These are the activations of a small neural network, seen along a few directions. Each row is one input.
Each table varies a few parts of the input and shows all the possible inputs, shuffled.
Descriptions start from the smaller parts, as in this example, which fits no table here: one of 4 places along a line, together with either a single point or one of 11 places along a line or (one of 3 separate values, together with one of 8 places around a ring).
Shared parts are said once, and a part with two or three values counts as separate values.

Other details of the inputs vary at random and push rows far along two fixed directions, the same in every table; ignore that.

Rows:
r1: [-3  2 -1 -9  0 -1  7 -7 -4  6 -1 -2  2  3  2 -3]
r2: [-8  2  3 -1 -5 -5  7 -6  4  7  5 -2 -3 -1  2 -1]
r3: [-7 -3  1 -1  0 -6 -3  1 -1 -1 -4 -5  1  3  3 -3]
r4: [ -1   2  -1 -10  -5  -3   6  -5  -4   4  -1  -2   0   4   2  -3]
r5: [-5  2 -2  5 -3 -6 -5  2 -1  0 -3 -3  2  4  4  2]
r6: [-2  4  0 -1 -4 -2 -1 -2  2 -3 -7 -3 -1  3  1  5]
r7: [-9 -3  0  0  2 -4 -3 -1  0  0 -2 -3  0  3  3 -4]
r8: [-6  5  5  0 -2 11  0  2  0  0  2 -6  3 -6  1  0]
r9: [-10   0  -1   3   2  -4  -6   0  -1   0  -1  -2   2   1   3  -2]
r10: [ 72 -18  -6  17  78  -8  15  19  -8   4 -12  36   0 -42 -21   9]
r11: [-6  2 -1  5 -2 -1 -5 -6  1  0 -5 -2  2  3  2  3]
r12: [-4  3 -2 -7  0 -2 10 -7 -1  5  3 -5  0  1  3 -3]
r13: [ 2  2 -3 -9 -5  1  3 -1  1 -3  1 -1  6  5  1 -1]
r14: [-4  3  1 -1  1  1 -3 -6  2 -1 -6 -3  1  2  1  4]
r15: [ 3  3 -2 -7 -5  3  1 -1  3 -6 -1 -1  5  5  2  3]
r16: [-4  0  3 -3 -6 14 -2  3 -3  0  4 -2  5 -1  2  2]
r17: [-7  3 -2  7  0 -1 -1 -6  4  0 -2 -6  2  0  3  3]
r18: [-9 -4  4  1  0 -5  4  0  5  3  6 -4  1  3  2 -2]
r19: [-7 -5  5 -1 -3 -7  0  1  1  2  2 -3  3  5  2 -2]
r20: [-8  1 -2  2 -2 -7 -4  4 -1 -2 -2 -3  1  2  3  0]
r21: [-6 -4  4 -2 -4 -8  3  4  2  2  2 -2  2  5  2 -1]
r22: [ -1   1   3  -4 -10  11   0   7  -2  -1   3  -3   5   0   2   4]
r23: [ 38 -12   9  -7  76  -9  28  11 -23  12 -38   2  63 -37   7  18]
r24: [-9 -6  5 -1 -1 -5  1  0  2  4  3 -1  2  5  2 -2]
r25: [ 1  2 -2 -8 -5  2  0 -4  0 -3  1 -1  5  5  1 -2]
r26: [  0   3  -2 -10  -4  -5   9  -2  -3   4  -1  -3   1   4   2  -2]
r27: [-11  -2  -1   2   2  -5   0  -1   3   0   1  -7  -1   1   4  -4]
r28: [ 35  -7 -10  18  -9  10 -18  14   6  -9  23  32 -55  -4 -27  -5]
r29: [-3  0  4  0 -4 10  2 -2 -4 -2 -2 -2  3  1  0 -2]
r30: [-6 -2  0 -1 -1 -8 -1  4  0 -1 -3 -4 -1  3  3 -2]
r31: [ -6   2   3  -5 -10  -8   6  -2   1   6   1   0  -2   2   2   0]
r32: [-3  1  2  0 -5 13  1  4  0  0  8 -5  3 -3  3  2]
r33: [-8  2 -2  8  2 -4 -3 -1  2  2  2 -5  3  0  5  1]
r34: [-1  2 -3 -6 -1  4  4 -5  4 -2  6 -3  4  2  2 -2]
r35: [ 29  -6 -10  17  -5  -6 -11   4  11  -1  21  37 -60  -2 -27  -9]
r36: [ 0  0  4 -1 -7  8  1 -1 -5 -3 -3 -2  3  1 -1 -1]
r37: [ 24  -5 -16  26   0  -6 -19   9  13  -9  24  30 -61  -3 -26 -10]
r38: [-3  1  3  2 -4 10  5 -2 -1 -3  2 -5  2 -1  0 -1]
r39: [-4  4  6 -2 -3 11 -3  2 -3  1 -1 -2  3 -3  0  0]
r40: [-5  0  4 -4 -7 -7  5 -4 -1  6  0  1  0  1  2 -1]
r41: [-1  3 -3 -4 -1  6  2 -6  6 -4  3 -4  4  2  3  1]
r42: [-1  2  4 -1 -9  7  4  2 -4 -4 -2 -3  2  2 -1  0]
r43: [-4  3 -2  4 -5 -4 -3 -2  2 -1 -7 -3  2  3  2  5]
r44: [-7  1 -1  5  1 -3 -6 -1 -1  2 -2 -2  4  3  4  0]
r45: [-8  0 -1  2  0 -6 -6  1 -2 -1 -2 -3  3  1  3 -1]
r46: [-4  5  6 -3 -6  9 -4  3 -4  0 -3 -4  4 -3  0  1]
r47: [-1  2 -3 -8 -3  4  0 -5  1 -1  2 -1  5  5  1 -2]
r48: [ 0  2 -2 -6 -2  6 -1 -6  2 -4  0 -1  6  5  3  1]
r49: [-3  1 -1  4 -3 -3 -5 -4  0 -1 -7 -3  2  2  2  3]
r50: [-4  6  6 -4 -8  8 -1  6 -3 -1 -3 -4  4 -2  0  2]
r51: [ 2  3 -1 -7 -4  4 -2 -4  1 -5 -1 -2  5  5  2  2]
r52: [-6  1 -1  5 -3 -5 -7 -1 -2  1 -3 -3  4  4  4  1]
Each input here is: one of 4 places along a line, together with either one of 3 separate values or one of 10 places around a ring.
Changing only the place on the line of 4 turns r27 into r7. The same change can be made to r41. Which row results?
> r48
Changing only the place on the line of 4 turns r36 into r42. The same change can be made to r49. Which row results?
> r43
Which other rows does r32 become when the choice among 3 separate values takes its other values? List them by row number.
> r8, r38
Which other rows does r46 become when the choice among 3 separate values takes its other values? List them by row number.
> r28, r36
Which other rows does r6 become when the place on the ring of 10 takes its other values? List them by row number.
> r5, r13, r15, r20, r21, r26, r30, r31, r43

Rows:
r53: [-1  6  2 -4 -5 23 -3  4 -4 -8 -3 -7 12 -2  2  3]
r54: [-10   1   3   3  -2  -6  -5   8  -5   2  -5  -5   8  -2   5   2]
r55: [  3   5   3 -17  -6  13   6  -4  -2  -1  -1  -3  11   1   3   3]
r56: [-8  1  1 -5  4 -5  4 -8 -4  7 -4 -3  4  3  4 -5]
r57: [ -8   5  -2  -6   1  -8   6 -10  -2   6  -4  -3   4   0   5  -2]
r58: [-19  -3   7   9   3   9   2   4   5   6  14 -11   5  -9   7  -1]
r59: [ -7  -1   8  -7  -6 -10   9   1  -1   6  -3  -3   6   3   2  -1]
r60: [-7  3 -6  2  4 -6 -5 -2  2 -3 -4 -6 12  2  8  3]
r61: [ -5   0   4  -7  -6 -11   9   2  -1   8  -3  -4   3   2   3   2]
r62: [  4   5   2 -17  -6  15   6  -3  -3  -4   0  -3   9   1   2   0]
r63: [ -7   3   3  -4   2  -8   9 -11   2   5  -6  -4   5   2   3  -1]
r64: [ 66 -13  -6  20  40   9  -3  21  -4  -4   3  42 -21 -28 -29   6]
r65: [-10   5  -1   7   4  -5  -2  -5   1   1 -10  -8   4  -1   6   7]
r66: [-9 -1  8  5 -2 -6 -3  6 -1  1 -6 -5  8  0  4  3]
r67: [-8 -6  6 -7 -4 -8  7  3 -6  5 -2 -2  6  3  4 -4]
r68: [-14   7 -22  12 -69  -2 -37 -13  30 -17  45  19 -96  42 -24 -23]
r69: [-9 -5 -2  3  4 -5 -5 -3  2 -5 -3 -7  9  6  7  0]
r70: [-6  2 -5  3  4 -7 -3 -3  5 -3 -5 -8  9  4  8  7]
r71: [ 0  5  3 -1 -6 23 -1  5 -6 -6 -1 -9 11 -4  1  2]
r72: [ -3   2  -6 -10   1 -10   6  -7   2   2   1  -3   8   5   6  -2]
r73: [-8 -2 -3  2  6 -4 -8  0  0 -2 -3 -6 10  5  7  0]
r74: [ 55 -22  -4  26  43 -11  -5  28  -7  -1   1  40 -27 -26 -26  -1]
r75: [ -3   0  -2  -8   2 -10   9  -9   6   1  -1  -4   9   7   5   0]
r76: [-12   1   2   6   6  -1  -7  -3  -4   2  -7  -7   6   0   4  -1]
r77: [  3   6   2 -16  -6  18  10  -1  -5  -4   1  -4  11   0   2  -1]
r78: [-13  -3   7  -3   4   5  14  -1   5  11  17  -7   4  -8   5  -6]
r79: [-13  -2   2   7   5  -2  -5  -5  -2   0  -9  -7   6   0   5   1]
r80: [-1  2  6  3 -8 15 -1  1 -3  0 -3 -3 11 -1  3  7]
r81: [-7 -4  5 -8 -3 -7  4  5 -7  8 -1 -2  6  3  3 -5]
r82: [-17   9 -19  25 -67   0 -43 -11  35 -24  39  15 -91  38 -22 -14]
r83: [ 61 -12 -12  17  47 -15   9  10  -1   5   0  39 -31 -26 -27   1]
r84: [  3   3   5 -13  -7  11   9  -5  -3   2   0  -1  11   1   1   3]
r85: [ 0  5  3 -5 -4 17 -6  1 -1 -5 -5 -6 12 -2  3  7]
r86: [-11  -3   6   3   0  -4  -7  10  -7   3  -4  -5   9   1   4  -1]
r87: [  4   6   3 -13  -8  18  11  -1  -7  -2   3  -7   9  -1   1  -1]
r88: [ 0  5  2 -5 -4 20 -7  3 -2 -8 -4 -6 10 -2  2  4]
r89: [  2   2   7 -10 -10  11  12  -4  -4   5   0  -2  12   1   3   3]
r90: [ -9  -2   2  -4   2  -6   7 -10  -2   5  -5  -4   3   2   4  -4]
r91: [-10   5  -1   6   5  -4  -5  -4  -2   1  -9  -6   6  -4   5   2]
r92: [-5 -5 -3 -8  2 -8  6 -8  2  1  0 -4  7  8  5 -4]
r93: [-10   3   3   8   5  -4  -2  -6   1   0 -10  -7   7  -1   4   4]
r94: [ 65 -15 -17  13  46 -17   9  12   4   1   5  40 -28 -21 -25   1]
r95: [-9  1  4  4 -3 -7 -3  7 -2  2 -7 -7  6  0  5  7]
r96: [ -6   1   3  -8  -6 -10   6   3  -5   7  -1  -2   6   0   4  -2]
Changing only one part turns r78 into r58. The same change can be made to r72. Which row results?
> r60
Changing only one part turns r61 into r95. The same change can be made to r83. Which row results?
> r65
Describe the family of inputs behind these rows.
> one of 2 separate values, together with either a single point or one of 6 places along a line or (one of 3 separate values, together with one of 5 places around a ring)
Which other rows does r54 become when the choice among 2 separate values takes its other values? List them by row number.
> r96
